These are the activations of a small neural network, seen along a few directions. Each row is one input.
In each table, some parts of the input vary, and every possible input appears once, in random order.
A made-up example of a description, with smaller parts first: one of 3 separate values, together with either a single point or one of 11 places around a ring or (one of 4 places along a line, together with one of 8 places around a ring).
Shared parts are said once, and a part with two or three values counts as separate values.

Other details of the inputs vary at random and push rows far along two fixed directions, the same in every table; ignore that.

Table:
R1: 0.146,1.700,-4.959,0.213,-1.838,-0.980,-2.145,-4.114,1.377,0.331,1.421
R2: 1.875,1.650,-2.431,2.279,-2.072,-0.736,1.213,-6.603,-0.079,-0.789,0.413
R3: 0.116,1.492,-3.602,4.639,-2.261,-1.073,-0.674,-4.379,-0.486,-1.700,1.176
R4: -0.673,-1.299,-0.694,-5.602,1.413,-0.298,-3.254,2.207,1.721,-0.575,2.000
R5: -1.583,2.189,-1.621,-5.504,2.725,-2.018,-2.451,2.770,0.406,1.156,-0.748
R6: -1.474,0.850,1.258,-1.034,1.696,-1.741,0.977,1.974,-1.034,1.264,-2.282
R7: 0.498,-2.302,1.161,1.240,-1.226,0.415,2.730,2.895,-1.543,2.215,0.130
R8: 0.611,1.359,-1.201,2.985,-1.013,0.744,-0.359,-7.363,0.480,-1.871,0.453
R9: -1.079,-2.716,3.003,0.467,-0.034,1.512,0.976,1.564,-0.070,-0.548,-0.408
R10: 0.400,0.436,-1.727,4.511,-1.074,0.859,-1.696,-5.214,0.483,-2.220,-0.435
R11: -0.727,-3.090,3.316,0.363,-0.053,0.734,1.169,1.560,-0.087,-0.247,-0.183
R12: -0.423,-0.065,-2.136,-4.736,-1.325,0.748,-3.218,3.126,2.049,1.549,0.571
R13: -0.624,-1.148,-1.287,-5.092,1.572,0.321,-2.842,2.137,1.769,-1.192,2.061
R14: -0.293,0.345,-2.522,-3.923,-0.489,0.538,-3.648,4.485,0.739,-0.388,1.801
R15: -1.485,-0.202,3.679,3.921,0.720,-1.040,4.356,0.726,-2.781,1.442,-3.625
R16: -0.525,2.310,0.390,-0.532,2.856,-1.389,0.914,1.319,0.804,0.635,-0.164
R17: -1.025,4.286,-1.314,4.015,0.952,-1.568,0.562,-5.518,1.605,-0.611,-1.119
R18: -1.488,2.290,-1.692,-2.403,2.541,-0.571,-0.453,1.681,-0.389,0.241,-1.291
R19: -0.900,2.244,-4.150,1.223,-2.597,0.241,-3.840,-2.877,1.368,-1.767,0.653
R20: -0.887,3.163,-1.261,-4.621,3.661,-0.350,-1.866,3.412,2.243,0.475,0.544
R21: -0.269,-0.008,-1.186,-1.247,-1.653,-0.872,-2.598,1.938,0.366,-0.147,0.927
R22: 0.546,-2.309,4.748,3.622,-0.654,2.134,3.630,-0.766,-2.098,0.123,-0.979
R23: -0.584,2.295,-4.205,1.454,-2.631,-0.606,-3.719,-3.508,1.390,-1.668,0.838
R24: 1.954,-1.746,2.237,-0.280,-0.931,0.589,3.648,1.773,-1.639,0.829,-0.276
R25: -1.293,1.734,2.499,0.608,1.912,-0.123,1.434,1.889,0.655,0.953,-1.702
R26: -0.165,0.170,-1.867,-4.327,-0.709,-1.074,-4.009,3.825,0.776,0.409,1.899
R27: 0.900,-1.008,-1.019,-4.564,1.374,-0.382,-4.318,2.782,1.169,-0.163,1.516
R28: 1.136,-1.526,3.090,0.086,-1.843,1.806,2.920,1.683,-1.096,0.814,-1.477
R29: 0.739,-2.233,1.875,0.076,0.057,0.720,-1.079,2.118,-0.117,-0.210,-0.410
R30: 1.082,-3.078,3.011,1.169,0.139,0.013,0.435,2.233,-1.083,0.284,-0.324
R31: -0.393,-3.098,2.538,0.923,0.854,1.257,2.317,1.993,-1.034,-0.562,0.596
R32: -1.251,1.603,-0.729,-1.366,2.295,-1.469,0.578,1.271,-0.944,0.467,-1.544
R33: 0.073,1.944,-5.595,0.635,-1.495,0.612,-1.809,-3.544,1.349,-0.361,1.317
R34: -0.377,-2.175,2.013,1.690,-2.165,1.530,2.165,2.686,-0.992,2.145,-1.107
R35: 1.313,-2.708,4.153,3.321,0.259,0.987,4.536,-0.394,-2.774,0.186,0.127
R36: 0.259,-2.211,1.658,1.395,-1.963,-0.018,2.174,2.000,-0.974,2.398,-0.333
R37: 1.168,-2.842,5.186,3.383,-0.363,0.663,4.198,-0.659,-2.521,0.604,-0.435
R38: 0.764,-0.824,-1.681,-4.288,1.653,1.183,-3.965,3.533,1.166,-0.932,1.412
R39: -2.039,0.918,1.630,0.140,1.285,-0.206,1.296,2.027,-1.247,0.918,-3.114
R40: 1.161,-1.699,2.732,-0.853,0.667,0.379,1.181,0.338,-1.276,0.511,0.933
R41: 1.369,1.699,-2.030,2.440,-2.729,0.297,0.740,-6.275,0.571,-1.195,-0.550
R42: 1.423,-3.486,3.350,4.948,0.120,0.195,3.217,0.820,-2.669,-0.039,-0.347
R43: 1.551,1.608,-2.258,2.174,-2.424,-0.434,0.916,-6.467,0.399,-1.127,-0.112
R44: -0.748,0.644,-3.001,-0.175,-0.180,-0.603,-2.688,-5.076,2.303,-2.321,1.400
R45: 0.982,-1.333,1.876,-0.722,1.011,1.856,1.417,0.976,-1.128,-0.253,0.914
R46: -0.692,4.173,-1.419,3.799,1.240,-2.324,0.741,-5.704,1.509,-0.555,-0.670
R47: 1.422,0.570,-2.007,-6.340,0.060,1.498,-1.580,2.875,1.247,-0.124,1.020
R48: -0.493,1.431,2.192,-0.112,2.655,-1.958,1.770,1.847,0.115,1.618,-0.487
Each input here is: one of 6 places along a line, together with either one of 2 separate values or one of 6 places around a ring.
The inputs of R15 and R5 match in every part but the place on the line of 6. If R23 is changed in the same way as R15 into R5, which row does it become?
Answer: R26
The inputs of R42 and R30 match in every part but the place on the line of 6. If R13 is changed in the same way as R42 into R30, which row does it become?
Answer: R44
Change only the place on the ring of 6 in R4. List by row number the other rows that result.
Answer: R1, R2, R26, R27, R40
List by row number the other rows that have the place on the line of 6 in common with R28.
Answer: R9, R10, R19, R22, R25, R34, R39
Change only the choice among 2 separate values in R46. List by row number the other rows that result.
Answer: R6
List by row number the other rows that have the place on the line of 6 in common with R33.
Answer: R14, R18, R20, R31, R38, R45, R47

Table:
R49: -0.341,1.967,-4.397,4.571,-1.139,0.076,-1.750,-5.507,0.678,-2.613,1.086
R50: 0.125,-1.264,-2.077,-4.453,0.125,-0.542,-3.492,3.973,0.648,0.683,1.780
R51: 0.666,-1.027,1.869,0.208,-0.833,0.229,1.334,-1.878,-0.226,-0.126,-0.474
R52: 0.001,-1.921,2.583,2.332,-0.337,1.612,2.014,-0.069,-2.051,-0.777,-1.282
R53: 1.263,-4.312,4.388,4.082,0.443,0.100,4.508,0.122,-2.758,0.414,0.037
R54: 0.340,1.131,1.207,-2.151,2.750,-1.230,-0.136,1.201,0.443,0.174,-0.365
R55: -2.014,2.362,-0.049,3.236,1.929,-0.786,1.561,-3.622,-0.097,-0.692,-1.516
R56: 0.877,3.231,-6.106,2.748,-1.984,-0.005,-0.945,-9.135,0.235,-2.402,0.565
R57: 0.281,-0.951,4.677,6.148,-0.004,-1.847,5.600,1.871,-3.502,2.138,-2.270
R58: -0.777,0.811,1.801,1.579,1.513,-1.138,4.454,0.818,-1.742,1.806,-1.533
R59: -0.692,-1.329,-1.938,-5.585,0.889,-0.074,-5.278,4.532,1.657,-0.092,1.600
R60: -0.012,-0.004,-1.719,-6.284,-0.612,-0.498,-4.148,4.497,2.352,0.865,1.950
R61: -1.500,1.768,-0.030,3.684,0.462,-1.589,3.252,-1.006,-1.291,1.207,-1.798
R62: -0.466,-1.624,5.854,5.366,0.749,-1.274,4.598,3.316,-3.032,1.715,-2.711
R63: 0.909,0.143,0.020,-5.077,-0.182,1.438,-0.658,3.768,1.007,1.654,0.302
R64: 0.740,4.200,-5.653,1.249,-0.971,0.860,-2.326,-9.512,3.101,-2.510,0.569
R65: 0.822,-1.532,-1.397,-6.856,1.237,-0.226,-3.171,4.686,0.722,0.900,2.353
R66: -0.665,0.608,2.169,-2.385,2.852,-0.746,-1.237,3.345,0.370,0.346,-0.745
R67: -0.775,0.535,-1.216,0.597,-2.020,-0.241,-1.964,-2.319,1.009,-0.535,-0.544
R68: -0.038,-3.709,6.767,5.141,-1.352,0.729,5.034,0.327,-2.812,0.942,-2.010
R69: 0.081,-2.884,2.172,3.433,0.432,0.207,1.184,-0.825,-1.449,-0.525,0.345
R70: -0.379,0.475,-2.115,-7.446,-1.039,-0.185,-4.653,3.861,2.070,0.972,0.731
R71: 0.708,3.142,-5.215,1.518,-0.955,-0.888,-2.884,-9.616,3.105,-3.002,2.124
R72: 0.603,1.760,0.171,-0.345,1.424,-1.814,0.789,0.284,-0.473,0.947,-0.305
R73: -0.387,-0.674,0.357,-5.032,0.770,0.423,-3.753,2.838,2.462,-0.382,1.681
R74: 0.626,0.831,-1.490,0.057,-1.873,-0.418,-0.112,-3.692,0.256,0.101,0.264
R75: -1.272,1.750,-0.128,-5.312,3.501,-0.508,-0.645,2.548,1.345,0.537,-0.493
R76: -0.686,0.502,-0.912,-4.614,-0.353,1.617,-3.376,3.865,2.329,0.668,-0.240
R77: -0.060,2.152,-3.999,4.256,-0.148,0.624,-1.697,-7.335,0.937,-3.378,1.527
R78: 0.515,-1.280,0.360,1.571,-0.747,0.398,1.433,2.737,-1.485,0.406,0.781
R79: 0.683,0.289,-1.833,-7.560,0.198,-0.329,-3.827,3.463,2.550,0.663,2.480
R80: 1.372,-1.745,1.697,2.353,-0.260,0.574,3.518,1.543,-2.302,0.531,0.913
R81: -0.169,-0.881,2.211,-3.355,0.597,2.286,-0.883,3.813,1.076,0.690,-0.558
R82: 1.158,-3.186,4.505,2.825,-0.343,1.440,5.106,0.793,-3.142,0.100,-1.523
R83: 0.210,4.357,-6.417,3.877,-2.889,0.168,-1.816,-8.761,1.960,-1.438,0.067
R84: 0.797,-0.994,-0.103,-5.463,1.971,1.320,-1.863,4.263,0.969,-0.563,1.929
R85: -0.608,2.892,-5.797,4.082,-2.215,0.242,-2.489,-8.301,0.765,-3.090,-0.407
R86: -0.588,-1.260,0.800,-3.402,-0.427,-0.055,-2.668,4.388,1.535,0.461,0.913
R87: -2.018,-1.330,5.243,4.961,1.123,-0.674,5.761,3.198,-2.900,2.065,-3.207
R88: 0.671,-2.996,3.743,5.447,-2.281,0.725,5.624,1.527,-4.316,1.140,-2.017
The inputs of R49 and R80 match in every part but one. If R85 is changed in the same way as R49 into R80, which row does it become?
Answer: R56
The inputs of R68 and R67 match in every part but one. If R55 is changed in the same way as R68 into R67, which row does it become?
Answer: R87
Describe the family of inputs behind these rows.
Answer: one of 5 places around a ring, together with either one of 2 separate values or one of 6 places around a ring
Change only the place on the ring of 6 in R69. List by row number the other rows that result.
Answer: R52, R68, R73, R77, R81
List by row number the other rows that have the place on the ring of 5 in common with R61.
Answer: R50, R57, R60, R70, R78, R83, R88

Table:
R89: 0.165,0.748,2.363,4.434,0.543,-0.922,4.799,-1.961,-2.005,0.862,-1.720
R90: -0.656,4.080,-4.015,-5.698,1.832,-0.778,-3.747,-0.754,3.031,-0.505,0.197
R91: 0.148,2.793,-5.102,-0.931,-0.020,-0.204,-4.492,-6.166,2.937,-2.595,1.929
R92: -1.301,4.774,-5.920,-0.190,0.932,-1.670,-4.295,-4.960,2.381,-1.883,0.556
R93: 0.491,-1.407,1.667,2.768,-0.683,0.762,2.134,-0.743,-1.097,-0.377,0.027
R94: 0.153,-0.974,-0.236,-7.690,0.447,1.148,-3.708,6.406,1.374,0.664,0.670
R95: 0.115,-1.347,0.647,-7.802,1.637,0.915,-3.771,5.781,2.089,0.353,1.316
R96: 0.768,-1.554,1.685,2.352,-1.090,0.694,2.043,0.743,-1.224,0.489,-0.242
R97: -0.428,4.837,-5.175,0.675,0.850,-1.472,-1.507,-7.003,1.743,-1.317,-0.019
R98: -1.039,-0.252,1.819,2.376,1.194,-1.022,1.947,1.438,-1.380,0.793,-1.240
R99: -0.022,0.267,-1.568,-5.094,0.866,0.422,-4.139,0.722,2.103,-1.025,1.162
R100: 0.090,-2.186,1.011,-7.652,1.437,1.207,-2.578,7.334,0.833,0.817,1.118
R101: 0.628,-1.300,0.911,1.936,-1.895,0.168,1.467,0.338,-0.902,0.662,0.049
R102: 0.457,-3.371,4.528,1.797,-0.170,1.061,3.602,3.138,-2.498,0.906,-0.220
R103: 0.356,2.520,-5.726,1.460,-1.371,-0.267,-2.845,-6.691,1.449,-2.202,1.128
R104: -1.189,-0.550,2.723,0.851,1.268,-0.691,1.590,3.622,-0.854,1.237,-1.421
R105: 0.658,-2.414,2.008,3.128,-1.833,0.024,2.921,0.677,-2.015,0.917,-0.353
R106: 0.469,-0.949,-0.096,-1.539,-1.205,0.217,-0.618,2.029,-0.145,0.631,0.774
R107: -0.967,0.520,1.638,5.217,0.454,-1.087,2.825,-1.124,-1.405,0.400,-1.403
R108: 0.535,-1.119,0.939,-0.690,0.430,0.191,-0.315,0.350,0.030,-0.498,0.742
R109: -0.535,5.149,-4.869,0.773,0.659,-1.307,-1.540,-6.967,2.039,-1.305,0.066
R110: -0.516,-0.327,3.511,-2.626,1.792,-0.125,2.140,4.752,-0.860,2.193,-1.612
R111: -0.009,-1.031,-0.101,-4.664,-0.879,0.585,-2.218,4.148,0.660,0.931,0.570
R112: -1.136,0.429,1.845,5.821,0.215,-1.042,2.997,-1.905,-1.770,0.345,-1.991
R113: 0.373,2.810,-5.572,1.515,-1.429,-0.112,-2.967,-6.630,1.484,-2.075,1.326
R114: 0.806,-2.421,2.929,5.781,-2.604,0.173,4.492,-0.773,-2.402,0.661,-1.005
R115: 0.649,-2.015,2.449,3.748,-1.345,0.769,3.070,0.215,-1.745,0.718,-0.638
R116: -0.137,-1.997,1.335,-7.624,1.185,1.449,-2.598,7.340,1.203,0.824,0.998
R117: 0.430,-1.830,2.404,4.833,-1.208,0.773,3.365,-2.112,-1.984,-0.254,-0.806
R118: 0.643,-1.884,1.970,2.734,-0.009,0.141,1.946,-1.247,-1.072,-0.368,0.043
The inputs of R102 and R117 match in every part but one. If R92 is changed in the same way as R102 into R117, which row does it become?
Answer: R112
Describe the family of inputs behind these rows.
Answer: one of 5 places along a line, together with either one of 2 separate values or one of 4 places along a line
Change only the choice among 2 separate values in R98. List by row number the other rows that result.
Answer: R97

Table:
R119: -0.040,0.478,0.761,-1.660,0.548,-0.227,0.693,1.299,0.021,0.940,-0.597
R120: -0.341,-0.256,1.233,-0.208,1.085,-0.631,0.241,1.916,-0.295,0.558,-0.204
R121: 0.703,-0.793,0.567,-1.718,-0.634,0.556,0.163,0.952,0.060,0.472,0.267
R122: -0.548,0.075,1.329,-0.778,1.089,0.152,0.280,1.409,0.286,0.262,-0.771
R123: 0.173,-1.246,1.479,-0.506,-0.146,1.050,0.048,1.011,0.005,-0.113,0.123
R124: 0.369,1.231,-3.482,-0.056,-0.522,-0.049,-2.181,-3.531,1.192,-1.402,1.329
R125: -0.252,-0.091,0.878,-0.580,1.085,-0.368,0.735,1.819,-0.438,0.675,-0.211
R126: 0.153,-1.461,1.029,-0.782,0.095,0.619,-0.415,1.237,-0.217,-0.241,0.282
R127: 0.029,-1.035,-0.060,-0.312,-1.472,0.390,-0.482,2.025,-0.249,0.586,0.088
R128: 0.139,1.202,-3.290,0.113,-0.547,-0.338,-2.738,-3.507,1.454,-1.654,1.392
R129: -0.638,-0.062,0.988,-0.759,1.235,-0.252,0.037,1.350,-0.111,0.131,-0.506
R130: -0.731,0.336,0.018,-0.288,-0.311,-0.388,-0.068,2.237,-0.257,1.012,-0.759
R131: 1.153,-1.350,2.068,7.991,-1.912,0.177,5.274,-4.600,-2.726,-0.295,-0.788
R132: -0.169,2.972,-3.516,-0.456,0.407,-0.691,-1.587,-3.616,1.276,-0.933,0.354
The inputs of R130 and R127 match in every part but one. If R122 is changed in the same way as R130 into R127, which row does it become?
Answer: R123
Describe the family of inputs behind these rows.
Answer: one of 2 separate values, together with either a single point or one of 6 places along a line
Change only the choice among 2 separate values in R128. List by row number the other rows that result.
Answer: R120
